Here are a small network's activations along a few directions, averaged over the inputs that share one value of a field.
Related values have similar rows: they may be neighbours, one step apart, or belong to one group.
In the rows, 500 means zero.
Strong random noise was added to every row along 4 fixed directions; ignore it. To show where, here is one row again and again, with new noise each time:
[565 690 801 496 483 336 505 346 514 390 433 440 452 678 632]
[795 622 771 430 540 246 368 470 402 309 408 141 598 892 595]
[424 509 310 681 526 594 495 621 668 624 519 640 434 453 432]
[303 574 498 737 546 529 540 435 786 629 503 825 372 379 466]
[495 471 329 753 607 512 446 588 777 614 458 667 442 480 417]
[478 416 257 666 606 566 337 769 598 637 596 442 623 586 289]


E, 16 values:
e7: [745 564 347 505 333 547 618 496 489 495 242 636 282 570 781]
e2: [565 626 521 486 321 587 634 478 396 442 390 560 334 522 714]
e14: [398 342 181 403 400 709 512 568 485 695 588 561 519 283 527]
e12: [565 407 402 511 571 461 558 452 524 389 522 462 421 400 491]
e16: [468 406 685 337 516 413 389 487 255 457 614 265 644 446 389]
e10: [528 313 581 629 781 291 317 388 667 436 404 428 571 529 309]
e9: [356 583 749 559 572 425 533 389 562 455 419 655 445 587 548]
e6: [620 581 929 362 555 178 295 413 391 402 445 336 828 924 475]
e15: [689 309 477 538 681 372 361 464 585 514 535 397 664 445 340]
e8: [509 448 124 297 323 730 673 630 277 599 596 524 443 227 601]
e3: [633 280 281 210 415 553 370 831 190 539 652 144 864 653 430]
e11: [688 452 246 524 531 605 547 653 410 313 379 244 404 547 591]
e1: [251 621 836 528 654 377 378 430 477 521 646 446 652 521 266]
e13: [812 353 347 453 429 451 632 476 665 495 350 701 453 467 676]
e5: [236 543 455 459 415 840 568 673 432 608 657 500 536 348 334]
e4: [644 430 324 568 571 475 413 512 501 376 480 328 426 555 399]
The values of E form a line.
How many steps from neighbour to neighbour lead from e2 to e3, at the fewest?
Answer: 12
Name the neighbours of e6, in listed order.
Answer: e7
Name the neighbours of e15, in listed order.
Answer: e16, e8
Name the neighbours of e11, in listed order.
Answer: e1, e4
